A small network was shown many inputs. Here are its activations along a few directions, one row for each input.
Each table varies a few parts of the input and shows all the possible inputs, shuffled.
Descriptions start from the smaller parts, as in this example, which fits no table here: one of 2 separate values, together with either a single point or one of 11 places along a line or (one of 4 places along a line, together with one of 5 places around a ring).
Shared parts are said once, and a part with two or three values counts as separate values.

Other details of the inputs vary at random and push rows far along two fixed directions, the same in every table; ignore that.

A family of inputs:
R1: [-14 -19  -1  23   3  11   2  18  -3  -7   5 -30 -22  13]
R2: [  3 -36  24  19   0  19 -11 -26 -31 -19  24  11 -46 -32]
R3: [ -7  30 -12 -19  14   4   4  23  28   7 -14   0  13  18]
R4: [ -2 -19  11  22   7  16 -15  -2 -14 -12   8 -10 -24  -7]
R5: [ -8  25 -17 -10  18 -18  -5  15  33   2 -14  -6  23  25]
R6: [ 13  -4  -3  -2   7   6  -6 -15   2  -5   8  13   5 -12]
R7: [ -7  23  -9 -12  24  -5   2  25  26  10 -12  -6  24  24]
R8: [ 13 -22  18  -6 -16 -11   2 -23 -24   6   0  17   1 -19]
R9: [ 31  -4   2 -22 -11  -1  13 -23  10   8  15  44  14 -37]
R10: [ -6  12  -2 -15  13   0   3  10  15   8  -2  10   9   5]
R11: [ -6  -7  10  15   8  23 -10  -1 -12 -22   6  -7 -38  -3]
R12: [  3  -1   0  -1  -9  -6   1  -4 -19   7 -13  -2  16 -12]
R13: [ 13 -13   7  -7   0  -2  -1   0   7  13   5  11   9 -13]
R14: [  6  23   7 -13 -14  -8 -11   0 -13   4  19  -1  28   9]
R15: [ -6  47  -6 -16  -4  -9  -8  17   1   5   5  -8  43  33]
R16: [ 25 -14  -1 -23 -16 -19   1 -39  12   9  16  44   8 -39]
R17: [-18   2   9  20  12   3  -7  13   2 -23   0 -15 -32   9]
R18: [ -8   4 -18  -6  -2   4  14   2  15   4   6   0   4   5]
R19: [-17  -8  15  19   1   1  -3  14 -26  -3 -14 -31 -13  13]
R20: [  0 -20  10  30   5  17  -9  -8 -24 -12   7 -12 -36  -7]
R21: [-11 -18  24  11  -5   0  -4   3 -33 -10  -9  -9 -21   5]
R22: [-19  -9  18  18   2   0  -6  11 -25   0 -14 -30 -14  15]
R23: [-12  26  -7 -10   1 -12   3   9  10  18 -28  -9  33  23]
R24: [  0   4   1 -12 -10  -7   0  -3 -12   5 -18   7  16  -2]
R25: [  5  -4  -3  -3   0 -15  -7  -2  17   5  -1   5   7  -2]
R26: [-25  27  -7  22  24  24  -6  26   8 -23 -10 -22 -17  27]
R27: [-20  -1  -9  15  15   8   6  25   7 -10   0 -33 -11  29]
R28: [ 16 -14   5   1  -2  -2   4  -6  -4  12   5  10  -3 -14]
R29: [ 25  -4 -13 -12 -13 -23   3 -26  15  15   3  27  17 -20]
R30: [ 17   5 -33 -11 -13  -7  21  -9  22  19   2  10  26  -2]
R31: [-12  28 -28   0   3   9  19  19  28  -4  -4  -9  11  20]
R32: [ 31 -12  -1 -25 -21 -15   2 -36  14   3  14  41   2 -39]
R33: [  0 -35  13  16 -13  18   8  -7 -20 -18  23  -9 -50 -16]
R34: [ -3   7  -1  -6  -6  -7   2   3 -12   6 -19   1  19   2]
Each input here is: either one of 2 separate values or one of 8 places around a ring or (one of 4 separate values, together with one of 6 places along a line).
- Change only the choice among 4 separate values in R18. List by row number the other rows that result. => R2, R10, R16

A family of inputs:
R35: [-25  23 -17   9  18   4   1  31  20  -1 -18 -27   1  35]
R36: [ -7 -47  44  30  -8   5 -13  -7 -58 -16  11 -20 -50 -14]
R37: [ 19 -12   9 -12 -18 -13   1 -21 -15  14   2  18  17 -21]
R38: [  6  28 -16 -27  -7 -18   6   0  16  21 -19  12  52   8]
R39: [-25   4  -3  22  15  10   1  27   0 -10  -9 -33 -20  27]
R40: [-25   0  12  24  18  14 -11  22 -10 -19  -2 -28 -32  20]
R41: [ 25 -23   5  -9 -12  -3   3 -30  -1   3  15  30  -3 -35]
R42: [  6  24 -15 -18   1  -4   2  -1  19   8  -3  15  26   3]
R43: [  2 -20  15  10   1   7  -5  -7 -12  -9  10   3 -27 -13]
R44: [-13  34 -15  -5  10   2  -2  20  16   1  -7 -11  21  28]
R45: [-15   0  -4  14   6  10   3  16  -1  -6  -3 -23 -13  16]
R46: [  9  16 -20 -17   2  -9   8  -2  29  11  -7  15  26  -1]
R47: [ 26 -13   8 -12 -17  -2   0 -29  -9   0  20  28   2 -31]
R48: [ 17 -16  -2  -8  -9  -4   6 -20   5   5  11  20  -1 -23]
- What do these inputs look like to the network? => either one of 3 separate values or one of 11 places along a line

A family of inputs:
R49: [ 14   5 -18  -8   5  -3   4  -9  29   7   0  19  11 -11]
R50: [ -9  11  -8   1  -3   6  10  12  -6   3  -3 -14  10  13]
R51: [-10   8 -15  12  21  11  -1  10  17  -8 -11  -9 -11  13]
R52: [ -5  12  -6   1  -4   6   9  14  -5   3  -3 -13   8  13]
R53: [ -7   9  -3   0  -2  -2  -6   7  -7   8  -3 -15  15  17]
R54: [-13   5   5   0  16   2  -2  17  13   1 -14  -4 -11   9]
R55: [  8 -42  14  11 -16   2  13 -13 -20   5   8   1 -32 -23]
R56: [  5 -28   2   9  -8   7  14 -13 -15   1  -2   2 -17 -17]
R57: [-10  11 -11  -2  -3   4   7  13  -2   8   3 -15  10  20]
R58: [-10   2  18   4   0  -4 -12  -2 -19  -8   2  -5  -7   5]
R59: [ 19 -21   4  -7 -23   3  12 -24 -21   4  20  18   6 -29]
R60: [-13  14  -6  -5  20   4  -1  17  19   0 -19  -1   3  11]
R61: [-11  -5  12  16  -3   4 -10   6 -27  -6  -3 -22  -6   8]
R62: [ -6   6 -21   0   2  -2  10   7  23   2 -10  -4   2   8]
R63: [-12  11  -5  -1  11  -7  -5   7   4   2 -27  -2   5  12]
R64: [-15  13  13   1  15  11 -10  14  -6 -14  -1  -7 -10  10]
R65: [ 21 -13   1  -5 -23   3   7 -22  -7  -5  22  19  -5 -28]
R66: [-13   5   3   0  18   3  -3  15  12  -1 -14  -2 -10   8]
R67: [  5   3   2  -2  -7  -2  -2  -8 -10   8   0   0  19   2]
R68: [ 10  27 -29 -23 -12  -5  13  -8  28   9   6  17  36   2]
R69: [ -4 -21  27  24  -6   8 -13   3 -41 -11   8 -20 -27  -6]
R70: [  9 -52  29  17  -9  -8  -5  -9 -29  -1  14 -10 -26 -17]
R71: [ 12  17 -14 -12   0   3  -2 -12  17   1  15  19  18  -4]
R72: [ 15  30 -27 -21 -15  -7  14  -4  29   9   1  16  34   0]
R73: [ 18 -19 -15  -6 -14   0  14 -28   8   0   5  22  -1 -28]
R74: [ -7   3  -6   3   3  -8   0  11   5  13 -21 -15   9  14]
R75: [ -6  21 -12   0  12   8  -9   8  16  -4  11  -5   4  16]
R76: [ -4 -12  32  14  -2   1 -16  -1 -34 -15   6  -6 -26  -6]
R77: [  7  -7  -3  -4 -13   4   4 -12  -2  -3  23   7  -7  -7]
R78: [ -1   0 -16  -3  -1   1  17   5  10  12 -15  -1  15   4]
R79: [-10  17   4 -11  12   6  -9  11   5  -3   3   0   3  13]
R80: [-21 -11  17  18  14  -3 -12  11 -16 -11 -18 -18 -27  11]
R81: [-13 -36  32  26   2  -2 -13  -3 -35 -13  -3 -17 -47  -9]
R82: [-15  -2   7  11  23  13  -7  13   1 -13 -16 -10 -22  10]
R83: [ 20 -20   4  -8 -24   1  13 -25 -18   7  21  18   6 -26]
R84: [ 24   8 -12 -19 -23  -6  14 -13   3  19   5  22  31 -16]
R85: [-10  19   6  -4   4  -7 -10   6  -8  -4  -9  -5  10  13]
R86: [-4 24  5 -7 10  4 -6 17  7 -3 -5  1  5 11]
R87: [ -8   3  -7   4   6  -7   0   9   4  11 -22 -14  11  12]
R88: [-13  21   3  -6  14   8  -6  14   3  -8  -3  -2   5  13]
R89: [  8  15 -35 -19  -4  -7  18  -7  36  11 -11  17  30  -2]
R90: [ 18 -13  -1  -6 -21   3   7 -24  -8  -6  23  18  -3 -27]
R91: [-12  18  12   1  14  10 -10  19  -2 -12  -4  -7  -8  14]
R92: [ -5  20   9  -2   1  -9 -10  10  -6  -1 -12  -6   7  13]
R93: [ 20 -15  13  -1 -22  -6  -1 -17 -24   7   7   9   7 -22]
R94: [  6 -31   5   8 -10   3  14 -11 -12   4   3   1 -18 -16]
R95: [ 19   8 -11  -9  -2   3  -2 -18  12  -3  20  24  14 -15]
R96: [ 21   5 -17 -19 -19  -3  11 -25  11   4  18  29  23 -20]
R97: [ -9   0   8  -4   9 -23  -8  12   7   5 -11  -9   6  15]
R98: [ -3   7 -11   6  15   3  -2   8  24   0  -4  -5  -9   7]
R99: [ 26  -9 -19 -20 -19 -11  18 -26  25  16   5  31  13 -26]
R100: [ 20 -32   0  -6 -15 -12  10 -20   7   3  23  15  -7 -23]
R101: [-7  1  8 -7 17 -8 -3 19 18  3 -3 -2  2 10]
R102: [-21 -10  21  17  11  -6 -13  13 -13  -6 -17 -21 -30  13]
R103: [-14  21   4  -7  13   8  -7  14   5  -6  -1  -1   4  16]
R104: [-10   3  18   6   1  -4 -12   0 -19 -11  -1  -6  -7   6]
R105: [-21   0  22  13   6  -1 -19  10 -24 -12   1 -20 -21  18]
R106: [ 1 22 -7  5  8  8 -6 10 13 -7  5 -4  0  9]
R107: [  7 -35  27  18 -15   6  -7 -18 -44  -9  18  -5 -23 -21]
R108: [ 14 -26   2   2 -10  -4   4 -22 -18   6  -8   9   0 -21]
R109: [ 16  -6  -7  -6   7 -10  -1  -6  27   6  14  13   7  -8]
R110: [ 13   3 -18  -5   7   0   4 -12  27   4   0  19  11 -11]
R111: [ -8  21  -4   9  12  12  -8  15   7 -13   3 -11  -9  16]
R112: [ -4  22 -10   2  13  10  -7   8  12  -9   4  -5   5  12]
R113: [ -8  -1  -6   6   6  -4   1   7   0   8 -22 -12  10   9]
R114: [ -5  -4  -9  -1   2  -8  14  18  12  12  -3 -15   9  17]
- Changing only one part turns R90 into R50. The same change can be made to R65. Which row results? => R52
- Changing only one part turns R94 into R49. The same change can be made to R56. Which row results? => R51
- What do these inputs look like to the network? => one of 6 places around a ring, together with either a single point or one of 4 places along a line or one of 6 places along a line
- Change only the place on the line of 4 in R102. List by row number the other rows that result. => R63, R80, R81
- Change only the place on the line of 6 in R71. List by row number the other rows that result. => R75, R95, R106, R111, R112
- List by row number the other rows that have the place on the ring of 6 in common with R64. => R54, R60, R66, R79, R82, R86, R88, R91, R101, R103

A family of inputs:
R115: [ 13  28 -23 -25   2 -10   3  -2  35  13  -8  16  40   4]
R116: [  2 -15   1   5  -4   2   4  -2  -9   2   5  -3 -10  -2]
R117: [  9  32 -14 -24 -11 -15   6  -1  12  19 -11  13  48   9]
R118: [ 32  -6 -12 -21 -15  -6   7 -31  10  15  21  36  25 -33]
R119: [-20   6  -5  15  10   5  -3  17  -1  -9 -12 -22 -13  20]
R120: [-15  43 -16 -19  10 -12  -4  25  19  11 -26 -11  44  38]
R121: [-15   7   1   8   9  -3  -2  14   8   1  -8 -14  -4  15]
R122: [ 35 -37  13  -9 -22 -10  11 -39 -12   7  16  36  -3 -44]
R123: [-17  12  -2  10  15  14  -2  17   7 -13  -8 -15 -16  21]
R124: [ 22 -25  11  -8 -10   0   0 -29  -5  -3  25  33 -12 -37]
R125: [ -6 -17   6  10   1   5   1   1 -10  -2  -5  -9 -14  -2]
R126: [-13 -31  39  28  -4   9 -15  -1 -53 -18   5 -23 -46  -6]
R127: [ 0 -1 -6  0 -4 -3  4  1  4  0  2 -4  2 -1]
R128: [-14   8  -1   9  10  11  -1  18   6  -7   5 -11 -13  11]
R129: [-14  -3   7  21  12  13  -7  13 -10 -15   1 -23 -28   7]
- What do these inputs look like to the network? => one of 3 separate values, together with either a single point or one of 4 places along a line
- Changing only the choice among 3 separate values turns R115 into R118. The same change can be made to R124. Which row results? => R128
- List by row number the other rows that have the choice among 3 separate values in common with R129. => R119, R123, R125, R126
- Change only the choice among 3 separate values in R127. List by row number the other rows that result. => R119, R121
